A small network was shown many inputs. Here are its activations along a few directions, one row for each input.
Each table varies a few parts of the input and shows all the possible inputs, shuffled.
Descriptions start from the smaller parts, as in this example, which fits no table here: ring(5) and (point or line(9) or (values(3) and line(4))).
Shared parts are said once, and a part with two or three values counts as separate values.
(in the rows, 128 means zero)

Other details of the inputs shift rows strongly along two fixed directions, in all tables alike. That doesn't count.

Table:
R1: [251 164 151 126 218 149 202 173  98 106  83]
R2: [108 119 113 155 119 125 124 113 141 122 132]
R3: [107 131 124 149 117 128 118 120 121 133 132]
R4: [102 132 121 113 116 106 131 136 140 133 134]
R5: [111 117 138 138 123 106 114 121 122 133 137]
R6: [ 89 141 115 101 109 122 131 121 145 128 133]
R7: [133 108 125 134 117 124  93 134 121 134 131]
R8: [111 127 138 138 121 113 119 124 124 138 137]
R9: [111 123 135 145 124 127 113 122 117 138 139]
R10: [104 127 134 116 119 102 124 140 136 136 140]
R11: [175 148 118 161 153  74 155 212 105 107  96]
R12: [133 112 101 140 104 134 113 128 145 119 125]
R13: [ 89 142 120 131 106 130 125 111 133 129 128]
R14: [133  88 130 135 118 124 100 134 135 130 129]
R15: [107 133 127 138 115 118 128 119 125 134 131]
R16: [118 118 137 145 132 119 111 124 113 133 134]
R17: [171 131 156  56 144 204 129  78 117 147 148]
R18: [140 164 148  68 156 211 156  65 117 132 139]
R19: [155 154 135  57 140 219 143  79 124 134 137]
R20: [123 121 110 139 101 133 104 135 127 135 128]
R21: [112  97 140 151 133 115 112 124 133 130 132]
R22: [182 156  98 197 149  89 168 195 124  97  80]
R23: [102  97 138 119 120  95 123 137 145 124 136]
R24: [104 121 117 120 115 105 137 128 162 118 131]
Description of these inputs: line(4) and (point or line(5)).
Question: Changing only the line(4) part turns R21 into R14. The same change can be made to R16. Which row results?
Answer: R7
Question: Which other rows agree with R10 in the line(4) part? List them by row number.
Answer: R4, R6, R11, R23, R24
Question: Change only the line(5) part in R15. List by row number the other rows that result.
Answer: R1, R5, R8, R13

Table:
R25: [ 96 117 132 133 115 141 100  95 120 139 147]
R26: [164 140 130 119 142 129 146 144 128 127 125]
R27: [ 94 107 114 172  98 101  93 120 132 132 139]
R28: [ 92 115 109 155  86 105  90 122 138 130 131]
R29: [161 136  96 218 138  78 125 202 105 110  96]
R30: [164 132 132 122 147 140 127 131 113 136 131]
R31: [109  83 156 118 124 132  86  95 128 140 149]
R32: [105 121 137 104 117 116 127 106 145 141 149]
R33: [128 134 132 121 153 122 150 123 129 125 133]
R34: [124 126 137 113 139 141 134 109 133 126 144]
R35: [ 68 119 138 113 116 124 120  92 138 137 152]
R36: [133 149 124 110 135 122 155 128 136 120 114]
R37: [ 99 112 118 163  90  98  91 134 132 139 133]
R38: [131 140 141 107 127 142 137 127 124 134 131]
R39: [125 129 129 126 135 158 129 115 123 130 130]
R40: [132 133 140 102 135 144 131 125 123 135 138]
R41: [100 108 119 108 113 145 110 102 147 130 145]
R42: [154 151 130 140 140 130 153 140 126 116 112]
R43: [123 145 111 135 137 104 142 158 124 116 112]
R44: [127 117 132 122 116 132 108 108 129 143 146]
R45: [115 148 142 109 140 141 153 105 127 129 130]
R46: [137 143 137 117 146 150 143 122 119 123 130]
R47: [146 103 155 110 134 129 130 119 125 129 136]
R48: [131 141 127 103 134 145 136 127 124 121 128]
R49: [138 134 128  97 129 142 139 111 141 122 133]
R50: [158 137 105 155 137 115 122 162 112 118 113]
R51: [145 130  88 223 122  76 128 206 124 108  90]
R52: [108  79 155 111 127 142  97 103 138 136 143]
R53: [144 137 127 138 135 149 142 123 130 124 116]
R54: [132 133 122 104 134 163 130 118 127 126 126]
R55: [157 146 134 126 138 146 131 132 108 136 121]
R56: [109 116 111 159 109 111 107 161 126 132 124]
R57: [130 156 120 122 136 120 154 147 124 118 107]
R58: [139 134 136 104 149 124 145 130 130 135 136]
R59: [ 78 109 128 134  83 102 101 121 149 137 145]
R60: [141 145 136 113 137 121 153 132 133 132 124]
R61: [ 94  80 145 150 111  89  87 143 137 126 134]
R62: [100 135 123 117 104 129 124 122 135 123 129]
R63: [152 141 119 114 133 155 143 126 135 121 114]
R64: [138 127 139 101 137 139 134 121 132 135 142]
R65: [ 57 115 122 159  83 101 101 124 139 129 139]
R66: [148 134 133 111 132 153 139 121 131 133 124]
R67: [150 141 128 144 135 140 131 119 118 127 120]
R68: [137 106 160  98 143 124 140 108 126 134 140]
R69: [158 138 132 126 144 144 127 136 105 136 125]
R70: [141 138 131 117 130 154 136 129 124 134 122]
R71: [ 49 110 122 152  86  85 108 109 155 133 143]
R72: [ 86 112 112 133 100 103 105 131 145 121 141]
R73: [145 126 123 132 147 147 136 127 126 124 126]
R74: [137 133 133 122 135 135 141 115 136 125 135]
R75: [156 103 149 123 136 136 117 113 112 136 134]
R76: [137 107 165 101 160 126 133 120 127 129 130]
R77: [143 130 119 111 130 153 134 117 138 124 125]
R78: [148 147 103 157 130 126 140 173 120 112  96]
R79: [ 99 125 127 115 102 144 102  95 128 136 140]
R80: [ 98 118 125 114 108 143  96  98 124 137 146]
R81: [125 137 130 101 118 140 136 111 141 123 129]
R82: [132 140  91 184 122  58 140 196 133 106  95]
R83: [145 145 111 174 143  85 156 171 127 112 106]
R84: [136 141 131 126 138 161 142 118 122 127 120]
R85: [165 133 124 125 142 143 141 138 129 130 121]
R86: [136 141 123 104 149 124 152 129 132 120 125]
R87: [161 103 142 129 141 138 131 133 120 127 120]
R88: [141 145 138 104 150 133 150 135 117 133 129]
R89: [143 146 130 144 135 146 131 123 107 128 119]
R90: [180 147 118 128 149 142 139 135 115 121 115]
R91: [ 82 127 122 149  98  86 116 146 135 135 129]
R92: [146 123 127 115 139 146 130 130 128 134 132]
Question: What is each input in this table made of?
Answer: line(4) and (values(2) or (values(3) and ring(5)))
Question: Changing only the line(4) part turns R56 into R88. The same change can be made to R92. Which row results?
Answer: R58
Question: Changing only the line(4) part turns R67 into R71. The same change can be made to R79. Which row results?
Answer: R57
Question: Change only the values(3) part in R70. List by row number the other rows that result.
Answer: R78, R84
Question: Change only the ring(5) part in R30. List by row number the other rows that result.
Answer: R37, R44, R55, R69
Question: Change only the values(2) part in R75. List by row number the other rows that result.
Answer: R31
Question: Change only the line(4) part in R72. List by row number the other rows that result.
Answer: R41, R50, R86
Question: Change only the ring(5) part in R27. List by row number the other rows that result.
Answer: R25, R29, R67, R89

Table:
R93: [130 128 130 149 141 109 134 137 121 124 125]
R94: [136 118 111 148 128 121 118 145 131 120 124]
R95: [183 151 151  72 190 188 175  98 116 119 122]
R96: [130 130 120 149 112 120 116 149 122 130 116]
R97: [108 120 125 132 117 108 121 151 131 127 123]
R98: [118 129 126 146 112 109 131 152 129 126 117]
R99: [ 20  69 147  69  80 145  82  27 176 151 190]
R100: [139 125 114 157 120 123 125 139 130 124 118]
R101: [ 84 163  98 132 106  98 146 138 145 121 126]
R102: [133 124 124 146 121 107 111 150 115 135 126]
R103: [123 123 118 148 125 124 111 149 118 125 122]
R104: [112 126 125 146 128 111 124 154 124 122 119]
R105: [118 122 123 148 117 114 133 133 141 122 122]
R106: [ 46  76 144  64  77 156  73  40 164 153 184]
R107: [108 165  90 141 110 110 138 147 132 120 122]
R108: [145 128 121 158 139 116 123 144 114 125 121]
R109: [143 133 117 164 129 127 128 144 119 122 112]
R110: [114 117 123 132 119 105 125 146 142 120 123]
R111: [190 149 161  58 178 173 171  98 122 134 132]
R112: [191 149 151  54 176 202 158 102 110 132 128]
R113: [136 123 114 153 133 124 121 144 121 118 119]
R114: [144 133 126 158 134 113 118 154 107 131 121]
R115: [133 134 123 156 120 128 120 145 117 127 117]
R116: [121 126 131 145 123  93 124 155 122 131 125]
R117: [131 122 125 148 134 100 134 141 131 125 127]
R118: [116 134 127 161 118 112 127 155 123 123 115]
R119: [130 128 120 149 113 104 134 155 138 119 114]
R120: [121 130 134 147 132 107 125 144 117 129 127]
R121: [ 64  92 147  76  77 159  86  41 160 153 173]
R122: [139 119 120 147 130 115 121 133 127 131 131]
R123: [182 158 157  76 182 195 181  89 117 124 121]
R124: [206 149 153  65 176 183 161 100 114 133 133]
Question: What is each input in this table made of?
Answer: values(2) and (point or (values(3) and ring(5)))
Question: Changing only the values(2) part turns R121 into R119. The same change can be made to R96. Which row results?
Answer: R98
